A small network was shown many inputs. Here are its activations along a few directions, one row for each input.
In each table, some parts of the input vary, and every possible input appears once, in random order.
A made-up example of a description, with smaller parts first: one of 6 places along a line, together with either a single point or one of 11 places around a ring or (one of 2 separate values, together with one of 8 places around a ring).
Shared parts are said once, and a part with two or three values counts as separate values.

Other details of the inputs vary at random and push rows far along two fixed directions, the same in every table; ignore that.

Table:
r1: [-20   3 -27   5 -14 -13  26  12 -37   8  33 -15]
r2: [-12  13 -20  30  -5   4   6  -9 -18   8   5  34]
r3: [21 -7 -6  4 24 51  9  0  4 19 27  4]
r4: [-10   5  -3 -13 -23 -42  13  -2 -11 -23 -56 -14]
r5: [ -2 -13  18 -10  48  25 -44   5  17 -13  -7  -7]
r6: [ -5 -11   2  19  12  16 -24  -2  -7   1  21  25]
r7: [ 27  -1 -12  19 -39   1  24   1 -15  -5  30  -2]
r8: [ 14   1  -1 -10 -33 -18  15   2  19 -42 -33 -43]
r9: [ -7  -8   2 -26 -25 -46  28   7 -27 -10 -14 -28]
r10: [ -3   8 -18   6 -18   7  43  -4  -9   2 -11   4]
r11: [ -1  -3  17  -5  44  23 -38  -9  29  -1 -32  -2]
r12: [  5   7  -1  15 -17 -19 -23  -6   8 -38 -16 -11]
r13: [ 10  -8  22 -18 -31 -39 -10   4  -4 -17  -4 -18]
r14: [ 12  10   3  24  15  38  -9 -10  28  14  17  18]
r15: [ 11  -2 -27  32 -10  47  37  -8 -12  -4  18   6]
r16: [-19  15   4   4  18 -18 -22  -9  17  11 -16  14]
r17: [ -6  20   4  -4  -3 -20   2  -4  30  13 -10   3]
r18: [ 25  -5   2 -23 -10  -3   4   8  14 -19  -5 -36]
r19: [ -5   4  13  -1  25  16 -10   1  -7  35  33  29]
r20: [  6  -1  20 -27  17   5 -17  -7  50   0 -38 -20]
r21: [  9   6   7   0 -28 -17  -1  -6  28 -12 -16  -8]
r22: [-10 -21 -15  24  28  54  -1  -5 -26   3  30  27]
r23: [-12 -11  21 -17  43  18 -29   4   7  11 -17  14]
r24: [ 27   3 -11  11 -30   1  10   5  -1 -16  31 -11]
r25: [  6  14  19 -12  -6 -15 -12  -5  37   8 -25   3]
r26: [-11   4   8   0  29  11 -10   0  -4  36  39  22]
r27: [ -5   2  -4  26  21  30 -28 -15  11   7  10  29]
r28: [ -7  -2 -18  15 -14   7  19  -7 -27 -12 -20   9]
r29: [-32  18  -6  -3  50   1 -35  -1  29  21 -14  -2]
r30: [-16 -11 -24  22   1  18  29   4 -50   1  16  27]
r31: [-15   3  25  -8  39  -5 -40   4  15  23  -6  25]
r32: [-3 20  7  5 20 17 -6 -7 30 31  3 28]
r33: [ 14  -1  27 -15  -2 -15 -32   8  12 -17   8 -19]
r34: [ -2 -22 -24  32 -21  19  28   3 -54 -28  18   6]
r35: [-10  13   1 -30  22 -15 -10  13  33  28   2 -25]
r36: [ -8   7 -15  -2 -14 -10  37  -5   2   1 -16 -10]
r37: [  0   8 -19  17  15  30  19  -3  -4  43  56  31]
r38: [ 12  -5  13  10   1  14 -11   2 -11   5  32   8]
r39: [  4   3   1 -12 -17  -8  22  -3  12  -6 -34 -11]
r40: [ 17   7  34 -35  16 -14 -30   4  44  28 -14  -1]
r41: [-23 -10 -12   6  17   2  12   2 -26   3   5  11]
r42: [  7 -11  23 -41 -27 -47   6  10 -12 -15 -38 -32]
r43: [ 21 -12 -12 -14 -33  -8  30   1  -9 -12  -2 -24]
r44: [-19  19 -13 -13 -30 -48  21   6  18 -10 -26 -38]
r45: [  4   1  30 -18   7  -9 -22   4   4  17   5   8]
r46: [  1   3 -21  51  -3  33  -1 -13 -19  -6  24  29]
r47: [  3  -3  -5  -2 -25 -26  -5  -1  -2 -52 -42 -36]
r48: [ -7  -6 -12  28 -26  -6  13   2 -42  -8  17  26]
r49: [ 16  12   5   7 -24 -10  -5  -3  29 -26  -6 -18]
r50: [-21   1   4   7  17 -14 -16   4  -5  12   9  21]
r51: [ 10   8 -12   8 -13   4  24   1 -10  26  31  20]
r52: [ 13  -2  22 -37  36  17 -14   4  34  30 -12  -1]
r53: [  1 -11   1  26  -2   6 -15   2 -17 -11  16  15]
r54: [  8 -13  19 -12  36  35 -17   3   2  11  15  -2]
r55: [ -4   8 -21  33 -31  -4  13  -8 -28 -10   0  25]
r56: [ -6  -9 -24  23   1  30   8 -13 -17 -13  -2  10]
r57: [  4  -1  -3 -29  -9 -25  26   5   5   9 -11 -21]
r58: [  9 -11  25 -24  43  26 -34   7  19  -1   8 -17]
r59: [  2  -9 -24  42 -27   9   7   3 -41 -35  40  12]
r60: [-35   3 -12   2  26  -7 -14  13  -6  10   8  -3]
r61: [  6 -19 -10  -2 -43 -11  34   4 -45 -26   9 -20]
r62: [-18   5  -1 -14   6 -29  -1  -6   5  -8 -44 -12]
r63: [ 19   0  18 -17   3  -2 -20  -1  33  14   7  -4]
r64: [ -2  -6  16 -30   9 -13   5   8 -11  10 -11  -6]
r65: [ 12   1  -2 -30 -33 -36  36   9  -8  -3 -24 -23]
Description of these inputs: one of 5 places around a ring, together with either a single point or (one of 2 separate values, together with one of 6 places along a line).
Changing only the place on the ring of 5 turns r41 into r9. The same change can be made to r30. Which row results?
Answer: r64
Changing only the place on the ring of 5 turns r3 into r34. The same change can be made to r43. Which row results?
Answer: r22
Change only the place on the ring of 5 in r53. List by row number the other rows that result.
Answer: r7, r14, r38, r46
Change only the choice among 2 separate values in r11. List by row number the other rows that result.
Answer: r46
Which other rows agree with r32 in the place on the ring of 5? List them by row number.
Answer: r8, r10, r14, r15, r17, r20, r21, r25, r36, r39, r44, r49
Change only the place on the line of 6 in r7. List by row number the other rows that result.
Answer: r24, r37, r40, r51, r63

Table:
r66: [  1   3  -9  12 -46 -33  22   1 -32 -19  -5  -5]
r67: [ 15  -8  24 -24   4 -14 -26   3  20 -10 -24 -13]
r68: [ 2  0 -3 13 14 24 -3  2  4 16 34 13]
r69: [ 11   3 -21   7 -22   4  33  -4  -9   2   5  -1]
r70: [ -2   4 -20  26 -43 -26  12  -4 -25 -38 -16  -5]
r71: [ -3   8  23 -19  41  -4 -41   5  31  24  -4   4]
r72: [-11  -6  -4  11  21  26  -2  -4 -12  17  16  19]
r73: [-5 -2 -3  9 44 53 -3 -3 -5 23 36 20]
r74: [  2  -7  27 -25  16 -11 -23   7  15 -10 -27 -12]
r75: [ -5   3 -12   4  10  27  19   1 -10  13  18   6]
r76: [  1   2  25 -17   6 -27 -31   4  15  -5 -25  -1]
r77: [-12  -1 -18   3 -13  -4  23   1 -19   6   6   3]
r78: [  3  -3  26 -30 -14 -39  -6   7   9 -20 -42 -33]
r79: [  0  11 -23  10 -51 -37  42  -1 -24 -11  -9  -4]
r80: [-10  -3  20 -25  45   0 -35   6  27  23  -8  -1]
r81: [ -1   1 -10  33   9  35  -9  -9   5  -8  17  18]
r82: [-1  6 -7 11  5 24  8 -2  6 19 26 14]
r83: [ -5   6  -7  14  15  19  -4  -4 -11  16  30  22]
r84: [-9 13 -9 15 40 45 -9 -4  5 41 35 35]
r85: [ 10  -2  28 -22  36  14 -37  -3  34  16 -12  -3]
r86: [ 13  -5 -16   5 -19   1  17   4 -18  -5  17  -8]
r87: [  3   2  28 -22   6 -21 -24   2  30  -1 -11 -14]
r88: [ -6 -12 -10  10 -12  -3   9   2 -28 -10   4  10]
r89: [ 4 -5  1 19  2 22 -3 -1 -5  0 25 20]
r90: [  3   8 -12  11 -21  -1  28  -4   1   5   8   5]
r91: [ 9 -4 -8  6  7 25  4 -4 -8  7 26  7]
r92: [ -8   1 -21   1 -36 -30  40   0 -20  -7 -14  -7]
r93: [-11  -3  14 -10  18 -14 -33  -3  23 -15 -40 -10]
r94: [  1  -5 -14   5 -13   1  24   8 -25  -7  15  -9]
r95: [  1   5  14 -34 -15 -42  11   5  20 -10 -46 -31]
r96: [ 12   3  12 -33 -26 -41   0   5  18 -11 -35 -34]
r97: [ -3  -4 -17  22 -12  12  12  -4 -19 -29  -6  -5]
r98: [-10  -6 -11   4  -5  -3  12   0 -22   0  12   4]
r99: [  7  -1  16  -8  32  18 -43  -8  39  -6 -24  -6]
r100: [  4  -1  -2  16 -23   1  13  -2 -12  -6  14   3]
What do these inputs look like to the network?
Answer: one of 5 places around a ring, together with either a single point or one of 6 places along a line
Changing only the place on the ring of 5 turns r91 into r87. The same change can be made to r67. Which row results?
Answer: r89
Change only the place on the line of 6 in r77. List by row number the other rows that result.
Answer: r72, r80, r88, r92, r98
Change only the place on the ring of 5 in r68. List by row number the other rows that result.
Answer: r71, r80, r86, r94
Start at r76 and move only the place on the line of 6, one step at a time. The first step leads to r66. Which rows follow, in order?
Answer: r83, r71, r84, r79
